Each row below holds a small network's activations on one input, seen along a few directions.
In each table, some parts of the input vary, and every possible input appears once, in random order.
Descriptions start from the smaller parts, as in this example, which fits no table here: values(2) and (point or line(9) or (line(4) and ring(8))).
Shared parts are said once, and a part with two or three values counts as separate values.

Other details of the inputs shift rows strongly along two fixed directions, in all tables alike. That doesn't count.
These rows show it; all are for the same input, with only those details redrawn:
[-24 -16  22 -20  44  -6   1  -3  25 -13  -2 -20  14   3]
[  7  13 -12  11 -13  15 -13   8   0   4   3   8   3   6]
[  8  14 -12  10 -13  14 -13  11   0   6   5   7   4   7]
[  8  13 -13  10 -14  14 -14  11   0   5   5   7   4   7]
[  9  14 -10  10 -12  13 -13   9   1   8   4   8   3   9]
[ 17  33  17   7  36 -16  -4  38  18   9  13   0   9 -22]
[  8  13 -13  10 -13  14 -13  11   0   5   5   7   4   6]
[  9  14 -11  10 -13  13 -13  11   1   7   5   7   3   8]

A family of inputs:
x1: [ 15  16 -19   7 -14   8  -4   2   4  13  -9   2   2   3]
x2: [-19 -21  36 -11  29  -2  10 -13  13 -14  -6 -29  11 -12]
x3: [-31 -35 -16  -7 -16   9  17 -43  -5  -5   5   3  -9  21]
x4: [ 21  14 -17 -15 -17   0  -8  -6 -10   0   8  11 -14   3]
x5: [ 15  17   2   8 -20  12  -3   3 -11   4   0  -5   7  -2]
x6: [ 13  20  -5   5 -20  -5   5  -3 -21   6 -13   6  15  -3]
x7: [-10 -28 -18 -22  -9  16  -9 -27  -8 -12 -24  -6  -4  15]
x8: [ 14  10 -11   7 -19  11   3  -3   5  11  21   7 -12   7]
x9: [ 13  30  18   9  29 -26  12  23  23  17  31   1 -15 -25]
x10: [ 14  15 -13  -2 -11   3 -21   9 -14  -2  -6  15  -6   0]
x11: [  9  22  16  17  38 -23   6  38   6   9  12  13   8 -31]
x12: [-20 -33  -9  -4  -8  14  -2 -18  -7  -1 -13  -5 -22  13]
x13: [ 14   6  -8   9 -44 -21   6   0   6 -15  12  12  -3  17]
x14: [-35 -31 -11   6  -9   9   2 -22  -8  -4  -6   6  -1  19]
x15: [  6   4  -6  20 -40 -16 -10  13   1 -16  -1  16   6  16]
x16: [-17 -29 -18  -9 -13  27  -2 -25   6  -3 -15 -14   4  23]
x17: [  6  18 -18   8 -11  -3  -5   6 -10   6  -7  19  10   4]
x18: [ 12  15  -1   8 -18   2   7   4 -23   7  -5   5  13  -4]
x19: [-25 -29  14 -22  36 -14  24 -20  15 -10   9 -14   5  -5]
x20: [-13 -17  -1 -13 -22  18  -2 -38  -6 -16 -19 -17  13  18]
x21: [ 19   6 -13  -1  -9  11  -9  11 -12  10  -5   6 -11  -2]
x22: [-17 -35  11  -1 -45  -6   2 -33  -8 -34 -21 -12  15  29]
x23: [ 22  19   3  -5 -18  -1 -12   4 -23  -1 -10   1  -3  -7]
x24: [  8  18 -15   8 -15   8 -14   3   2   3  -2   9   5   7]
x25: [-21 -37 -14   0  -7  16  11 -23  -6   2 -15  -4   3  14]
x26: [-22 -23   9 -30  38 -15  23 -21  14 -15   6 -18  13  -4]
x27: [ 16   7  10   4 -16   7  -8  10 -22   4   1   4 -11 -12]
x28: [  9   6  -9   2 -16   1  -2   0 -10   9  17  14 -32   1]
x29: [-20 -32 -23  -8  -9  18   8 -26  -8  -4 -20  -5  10  18]
x30: [ 12  32  35  20  25 -21  10  29   8  10  11  -7  -4 -33]
x31: [-23 -19  11 -23  47 -23  18 -12  17  -6 -20 -20  20  -8]
x32: [  4   7 -18  10 -12   7  -5   8 -13   4   0  16  10   3]
x33: [ -3  11  -8  25 -12   9  -9   9   1  10   7  11 -12   5]
x34: [ 26  35  15  -5  31 -21   8  26  24  12  29  -3   2 -24]
x35: [-12 -21  31 -29  32  -9  -1 -10  -3 -23 -11 -28   6 -13]
x36: [  8  13 -12  10 -12  14 -13  11   1   5   5   7   4   5]
x37: [  3  -6  20  -6  42 -11   4  18  10   0  -2  -8  -9 -23]
x38: [-21 -29   3  -2 -17  13  10 -26 -19  -7 -13  -8  10  10]
x39: [ 15  20 -17  -4 -21   3   0 -12   7   6  11   7  -3   7]
x40: [ 22  39   8  -7  32 -39  20  21  12  11  17   8   9 -28]
x41: [ 11   5 -10  18 -11  15   0   9   3  17   0   3  -7   1]
x42: [ 17   3 -10  -5 -17   9  -4   0 -10   5  18  14 -23   0]
x43: [ -3  -1  23   0   7  -6  -1   4 -12  -2  -2  -6 -16 -16]
x44: [ 13  27  21  15  36 -16  -3  38  19  10  16   3   2 -26]
x45: [ 13   6 -12   0 -11  11 -21  12 -15   0   1  12  -7   1]
x46: [-28 -32 -12   6 -12  19   3 -27   7   1 -12 -12 -10  16]
x47: [-22 -26  27 -21  44  -7  -5   1  10 -16  -4 -10  -5  -7]
x48: [  1  10   4  23 -18  -3  11   4 -21  12   0   8  -2  -8]
x49: [-27 -22  27 -13  44 -16  -4   1  11 -11  -1  -9 -11  -8]
x50: [ 23   8 -15 -11 -16   7  -6  -1 -13   2  15   9 -16   6]
x51: [-29 -24  19  -5  47 -23  22  -4  16   4  -8 -16   4 -12]
x52: [-20 -26  25 -11  22 -29  21   1  30 -26 -18 -17  14   5]
Q: What is each input in this table made of?
A: values(4) and (point or (values(3) and line(4)))
Q: The inputs of x35 and x21 match in every part but the values(4) part. If x23 is changed in the same way as x35 into x21, which row does it become?
A: x7
Q: Change only the values(4) part in x29. List by row number the other rows that result.
A: x18, x26, x32
Q: Change only the values(3) part in x6. List by row number the other rows that result.
A: x20, x23

A family of inputs:
x53: [  5   9   6  -4  16 -13   6   6  10   3  10  -1  -2  -8]
x54: [ 1  8  4  1 15 -8  4  9 11  3  7  0  5 -7]
x55: [ 14  17  -7  16 -11   5  -8  16  -6  11   2  10  -3  -3]
x56: [  3   9   8   0  16  -5  -2  11   6   3   1  -4   6 -10]
x57: [-11 -12  -4   0   3   4   4  -8   3   0  -1  -1   2   4]
x58: [-14 -24   4 -16   3  10  -5 -19  -2 -13  -9 -10  -3   8]
x59: [ -8 -17   2 -18   7   7  -6 -15  -1 -11  -9  -9   0   8]
x60: [  5   3  -8  12 -50  -2   3  -9 -19 -12 -14   5  14  16]
x61: [-8 -6  9 -3 18 -2  2  2  5 -1 -4 -9  5 -6]
x62: [  5   7  12  -6  18  -7  -1   9  -3   1   0  -4  -3 -15]
x63: [ -2  -5  -7   0 -12   5   1  -7  -1   1   7   4  -8   7]
x64: [ -5  -5  -9   7 -10   7  -1  -4   1   2   2   5  -3   8]
x65: [ 15  17 -10  11 -13  -1   3   9  -5  13   9  12 -10  -3]
Q: What is each input in this table made of?
A: point or (values(3) and line(4))
Q: Start at x53 and move only the line(4) part, one step at a time. The first step leads to x54. Which rows follow, in order?
A: x56, x59
Q: Change only the values(3) part in x64. List by row number the other rows that result.
A: x54, x57

A family of inputs:
x66: [ 19  22   7  -2   5 -18  13   9   1   8  23   5  -8 -16]
x67: [-16 -18   3  -8  17 -12   9  -7  12 -13 -14  -8  17   4]
x68: [ 16  19  17  -3   8 -15  -8  26 -12   0  -2   4  -2 -18]
x69: [-18 -17   5 -13  30  13  -8  -2  27  -3   5  -9  -7   4]
x70: [ 24  20   4   3  33   8 -18  35  -4  24   8   0 -19 -27]
x71: [-16 -13  15 -11  11 -13  -1  -7  15 -20  -4 -10   4  10]
x72: [-24 -15  18   2  11  -5   4 -11  17 -10  -6 -18  16   3]
x73: [-20 -16   7  -6  17  -6  15 -13  13  -4 -17 -17  22   3]
x74: [  3  15   8  17   9 -15  20  16   1  16  12   2   1 -15]
x75: [  9   3 -12  16 -37  17 -14   4 -30   0 -16  16  -4   7]
x76: [-26 -41 -13 -20 -36  26  -7 -57   0 -29 -12 -17   1  39]
x77: [-18 -22   2 -11  37   7   7 -12  18  11  15  -5 -23  -6]
x78: [-12 -15   6 -18  15 -15   6 -12  11 -12 -11 -10  11   6]
x79: [  9  14  13  15   4 -15  -1  28  12  -2   8   6   8  -7]
x80: [ 15  34 -12   2  30  -2  -7  24   8  20  17  14   7 -14]
x81: [ 10   8   3 -16  10 -12   8  -4   9  -6   0  -9  10  -5]
x82: [  7   3 -24  11 -44   3   1  -5 -18   8   8  20 -17  13]
x83: [  9   8 -11  20 -38  26  -8  -2 -31   8 -17   7   2   6]
x84: [  2  -2 -25  21 -42   9   5  -3 -16   5   4  21 -12  12]
x85: [ 26  14 -11   0 -39  20 -14  -6 -31   1  -3   8  -8   3]
Q: What is each input in this table made of?
A: values(4) and (point or line(4))
Q: The inputs of x78 and x68 match in every part but the values(4) part. If x67 is changed in the same way as x78 into x68, which row does it become?
A: x75
Q: Change only the values(4) part in x70. List by row number the other rows that result.
A: x69, x77, x80
Q: Which other rows agree with x84 in the values(4) part? List them by row number.
A: x66, x74, x77, x82
Q: Start at x76 and move only the line(4) part, one step at a time. The first step leads to x71. Which rows follow, in order?
A: x79, x72
